Each row below holds a small network's activations on one input, seen along a few directions.
Each table varies a few parts of the input and shows all the possible inputs, shuffled.
A made-up example of a description, with smaller parts first: one of 8 places around a ring, together with either a single point or one of 9 places around a ring or (one of 3 separate values, together with one of 6 places along a line).
Shared parts are said once, and a part with two or three values counts as separate values.
(in the rows, 128 means zero)

A family of inputs:
R1: [ 87 213 199 208  78 106 202 173  76  71  95  81  79   5 133 233]
R2: [153 122  84 111 165 118 125 135 123 115 149 182 148 131 109 133]
R3: [107 186 190 136 149 153  28 130 128 121 105  97 140 170 164 126]
R4: [135 117  61 132 170 115 134 102 138 121 134 200 123 113  87 157]
R5: [119 129 194 181  80 182 101 146 167 150 122  61 135 147 169  67]
R6: [113 151 168 151  61 146 128 120 162 132 147  61 122 200 159  98]
R7: [121 153 170 120 165 152  58 119 162 108  94 101 136 202 182 148]
R8: [167 129  96  96 165 105 114 148 108 117 151 159 153 138 127 117]
R9: [110  57  67 117  92 110 178 107 140 146 107 167 106  75  67 148]
R10: [124 142 206 169 164 157  35 118 161 107  99 107 106 198 156 127]
R11: [136 123  71 118 171 122 131 110 137 119 141 182 130 115  76 143]
R12: [142 120  85 112 173 112 129 120 112 110 147 182 128 127 112 130]
R13: [126 185 152 163 137 116  71 115 169 114 129 102 131 222 158 109]
R14: [161 137  91 100 164 107 120 142 112 129 156 165 150 137 120 126]
R15: [119  75  96 106 106 119 189 117 128 156 143 149 130  83  96 130]
R16: [141 207 151 170 154 141  58  97 150 113  93 104 155 185 162 117]
R17: [145  88 104  88  93 110 173 157 108 158 152 121 157  99 130 111]
R18: [131 164 176 193 146 153  47 137 170 127 111  98 142 173 164  79]
R19: [104 110 215 162 105 191  90 120 152 135 105  68  86 173 172 114]
R20: [132 181 177 152  81 177 120 104 137 131 106  70 148 165 159  99]
R21: [ 87 163 191 133  90 185  76 133 121 161 114  60 120 138 193 126]
R22: [146  93 114  76 103 101 174 154 100 162 151 108 134  96 132 102]
R23: [137  78 112  89  96 105 181 131 110 154 146 143 121  87 115 120]
R24: [153 136  81  94 172 112 118 157 111 119 147 142 153 135 127 105]
R25: [ 88 114 172 111 107 177 119 121 150 127  95  53 116 175 200 127]
R26: [141  79 109  93  99 111 176 133 103 147 158 130 131  93 120 116]
R27: [148 126  79 109 175 108 120 133 108 114 147 162 140 135 116 117]
R28: [130  74 112 100 106 110 195 130 109 157 139 147 129  95 102 122]
R29: [113 251 176 230 141 121 152 170  89  36  99 138 110  52 119 237]
R30: [123  72 104  96 102 112 187 110 125 151 135 145 110  75  75 129]
R31: [139  90 110  89 102 101 180 142 101 168 152 120 139 100 124 114]
R32: [128 106  61 125 163 102 121  99 136 109 116 203 107 115  61 160]
R33: [133 123  83 112 176 111 132 115 126 119 141 185 132 124  86 133]
R34: [116  59  93 110 101 105 191 105 123 145 125 160 105  74  81 134]
Changing only one part turns R4 into R34. The same change can be made to R13. Which row results?
> R6
What do these inputs look like to the network?
> one of 2 separate values, together with either a single point or one of 6 places around a ring or one of 10 places along a line
Change only the place on the ring of 6 in R20. List by row number the other rows that result.
> R5, R6, R19, R21, R25

A family of inputs:
R35: [141 104  78 108 177 121 114 116 127 133 129 189 130 106  98 144]
R36: [142 155  99 151 147 106 140 141 109 110 133 167 138  84  94 142]
R37: [116 225 229 188 149 168  39 152 140  85 100  68 129 180 199 141]
R38: [126 128 107 115  98 101 198 146  96 132 138 131 128  72 111 148]
R39: [120 203 182 180 147 166  24 102 173 102  99  92 127 224 170 116]
R40: [103 230 206 204 127 164  52 113 157  89  89  82 117 181 165 148]
R41: [150  92  86 103 132 117 123 122 132 157 156 149 151 133 111  78]
R42: [147  90  72  72 132 106 150 118 119 157 161 151 150 139 115  96]
R43: [148 112  69  82 170  98 134 117 115 119 139 181 136 124 101 149]
R44: [122 132 107 151 154 103 151 126 123 100 117 170 109  97  89 172]
R45: [131  67  98 101 134 117 134 108 147 149 139 157 121 150 102 107]
R46: [116 112 111 105 103 106 193 139  92 125 126 136 117  69 108 167]
R47: [154 120  88 121 168 111 121 121 129 113 148 177 133 143 102 123]
R48: [109 107 131 145 103 113 181 134 120 122 117 136 103  79 100 160]
R49: [157 130  77 125 166 106 111 127 127 125 147 174 150 124 101 111]
R50: [143 148 111 145 151 107 149 140 116  97 134 165 119 103 100 156]
R51: [127 203 203 168 168 169   7 142 155  94 109  78 143 222 201 112]
R52: [ 93 201 231 196  80 174  95 121 156 108  90  45 115 158 178 139]
R53: [130  80 122 113  93 127 171 131 121 151 146 117 119 116 122 100]
R54: [122  70 101  73  98 117 182 125 103 157 139 126 124 100 118 125]
R55: [141 154  83 120 148  91 166 139 100 108 139 164 136  91  98 160]
R56: [147  82  96  98 134 120 135 118 138 146 156 149 131 152 118  91]
R57: [112 166 242 158 103 186  67 148 143 132 104  23 136 194 219  94]
R58: [135  90 111 114  91 121 161 136 121 163 148 117 136  98 119  89]
R59: [128 123 132 142 100 113 182 146 115 118 133 126 110  84 118 146]
R60: [127 133 123 147  98 113 171 147 107 131 135 130 127  66 107 131]
R61: [132 138  88 110 154  98 163 132  98 103 125 172 124  86  97 180]
R62: [117  66 121 114  95 120 172 122 135 153 129 122 109 109 114 120]
R63: [107 203 251 184 108 172  75 158 135 108  99  31 127 161 211 132]
R64: [114 163 190 159 112 182  44  99 185 129 102  64 132 233 181  90]
R65: [109 108 122 132 110 125 175 136 109 136 117 141 109  50 108 164]
R66: [138  72  77  58 137 112 148 111 119 153 147 157 137 133 113 115]
R67: [102 162 220 169  74 185  84 112 170 134  98  33 123 193 187 101]
R68: [115  65 113  99  99 138 164 123 119 169 130 130 119  81 114 122]
R69: [131  68  86  87 140 134 126 111 135 163 140 162 129 117 107 111]
R70: [156 128  64  92 164  92 142 122 117 125 152 176 150 127 108 131]
R71: [130  87  97  84  91 110 188 133 107 165 150 119 137 103 122 106]
R72: [136 106  86 126 170 107 123 109 139 116 130 184 121 135  93 143]
R73: [123 163 213 145 139 185  22 142 156 127 111  52 149 235 210  81]
R74: [125 134  96 137 158 118 141 134 114 114 116 177 117  70  92 177]
Changing only one part turns R59 into R56. The same change can be made to R60. Which row results?
> R41
What do these inputs look like to the network?
> one of 5 places around a ring, together with either one of 2 separate values or one of 6 places around a ring
A walk changes only the place on the ring of 6. It starts at R74 and steps to R44. List the rest of the walk in order.
> R50, R36, R55, R61
Change only the choice among 2 separate values in R57. List by row number the other rows that result.
> R67
Change only the place on the ring of 6 in R62. List by row number the other rows that result.
> R53, R54, R58, R68, R71
List by row number the other rows that have the place on the ring of 5 in common with R70.
> R35, R39, R43, R47, R49, R51, R72

A family of inputs:
R75: [131 112  95 104 128 120 144 106 131 134 130 145 128 134 112 131]
R76: [126 133 101 123 130 103 156 127 115 113 130 155 122 104 106 155]
R77: [122  88 104 101 132 134 136 112 127 142 127 153 122 119 109 131]
R78: [144 113  89  97 159 110 133 134 107 132 138 161 142 102 113 133]
R79: [116 101 116 136  94 107 188 142 112 138 130 130 114  63 101 141]
R80: [118 139 122 140 119 101 182 140 102 112 131 141 109  81 103 172]
R81: [116 127 128 136 102 112 186 133 118 123 118 124 110  84 113 163]
R82: [124 129 116 126 128 110 177 157  91 123 134 141 121  57 111 167]
R83: [161  94  71  95 149 103 141 124 127 145 161 169 151 135 106  90]
R84: [133 122  99 111 145 110 153 140 100 131 137 154 133  78 113 150]
R85: [139 117  91 112 115 106 174 136 109 136 148 150 134  83 101 129]
R86: [135 125  90 109 145 106 137 117 119 117 137 162 129 129 103 140]
R87: [108 102 136 131 106 125 178 139 113 131 116 132 105  71 110 162]
R88: [116  94 117 115 118 129 152 123 123 136 121 145 115  93 110 148]
R89: [149  71  76  98 138 112 131 117 139 154 150 162 136 138 107  87]
R90: [146 108  79 102 127 107 157 126 115 139 152 158 145 106 100 111]
R91: [127 124 111 132 104 102 198 148  97 133 146 137 125  61 100 145]
R92: [123 120 107 119 114 117 162 117 127 129 123 137 121 108 114 148]
R93: [158 102  77  86 177 116 118 132 116 136 152 174 144 132 116 114]
R94: [141  71  97  90 154 128 117 113 143 145 136 162 128 146 112 110]
R95: [126 176 177 164 159 176  17 119 176 116 116 100 136 227 174  97]
R96: [125  97  98 116 108 115 169 125 119 150 140 143 119  86 103 126]
R97: [125 168 206 140 138 171  25 129 168 130 120  55 147 239 210  84]
R98: [108 192 233 171  98 179  62 140 145 112  98  33 133 190 206 114]
R99: [105 205 228 222 104 169  84 137 146  90  87  66 114 146 170 140]
R100: [134  85  86 106 120 110 148 118 128 149 138 150 132 109 102 107]
R101: [111 204 210 198 122 177  55 124 156 101  95  78 118 175 171 129]
R102: [113 185 221 153 118 174  44 132 150 122 102  41 140 216 206 101]
R103: [151 110  81  98 168 106 120 115 132 122 151 172 133 158 107 120]
R104: [102 198 249 189  84 177  92 152 133 102  94  23 123 165 204 126]
R105: [147  95  87  96 153 114 126 105 146 140 141 155 135 162 117 109]
R106: [116 192 195 180 142 170  36 118 164 111  97  87 131 199 170 115]
Changing only one part turns R102 into R98. The same change can be made to R75. Which row results?
> R92
What do these inputs look like to the network?
> one of 4 places along a line, together with either one of 2 separate values or one of 6 places around a ring
Change only the place on the ring of 6 in R93. List by row number the other rows that result.
> R83, R89, R94, R103, R105
Change only the choice among 2 separate values in R99. List by row number the other rows that result.
> R104

A family of inputs:
R107: [124 139 112 141 154 119 120 111 134 105 112 162 117 120 101 162]
R108: [138 151 132 107 145 119 131 161  93 120 139 119 146 112 151 138]
R109: [118 137 133 133 158 132 113 122 125 108 110 155 116 120 116 171]
R110: [108 109 146 136  84 130 175 130 119 135 118 106 109  91 124 144]
R111: [110 191 179 193 142 161  59 116 163  94  94 106 115 172 149 148]
R112: [148  77  76  88 138 118 128 106 144 161 156 165 139 153 108  88]
R113: [135 143 174 139 135 173  45 111 168 135 119  84 142 221 180  73]
R114: [143 153 115 117 138 107 140 151  98 114 144 127 147 114 133 131]
R115: [113 101 120 130  80 121 194 127 118 146 128 123 115  71 104 138]
R116: [135  88 118  81 146 141  96 119 137 149 135 131 139 167 146 101]
R117: [135 207 186 162 133 143  78 156 127 107 124  77 150 173 185 112]
R118: [152 141  88 111 136  98 161 147  97 127 159 152 146  98 114 123]
R119: [142  75  89  92 138 121 121 115 147 155 147 153 136 160 114  89]
R120: [103 112 161 126  90 140 165 139 112 138 114  95 112  85 137 152]
R121: [149 138 100 117 140 100 155 153 100 121 153 142 143 104 120 125]
R122: [129 122  97 142 154 112 131 116 133 111 120 174 114 107  89 154]
R123: [132 126  87 136 150 109 140 109 130 117 127 183 119 100  82 152]
R124: [112  99 129 135  84 122 188 132 122 140 123 116 111  76 110 140]
R125: [ 94 160 215 184  76 166 113 134 145 125 101  52 105 142 170 127]
R126: [140  91 102  89 140 128 107 108 146 150 140 139 139 174 128  93]
Changing only one part turns R118 into R123. The same change can be made to R108. Which row results?
> R109
What do these inputs look like to the network?
> one of 4 separate values, together with either a single point or one of 4 places along a line
List by row number the other rows that have the choice among 4 separate values in common with R113.
> R112, R116, R119, R126
Change only the choice among 4 separate values in R119. List by row number the other rows that result.
> R121, R122, R124
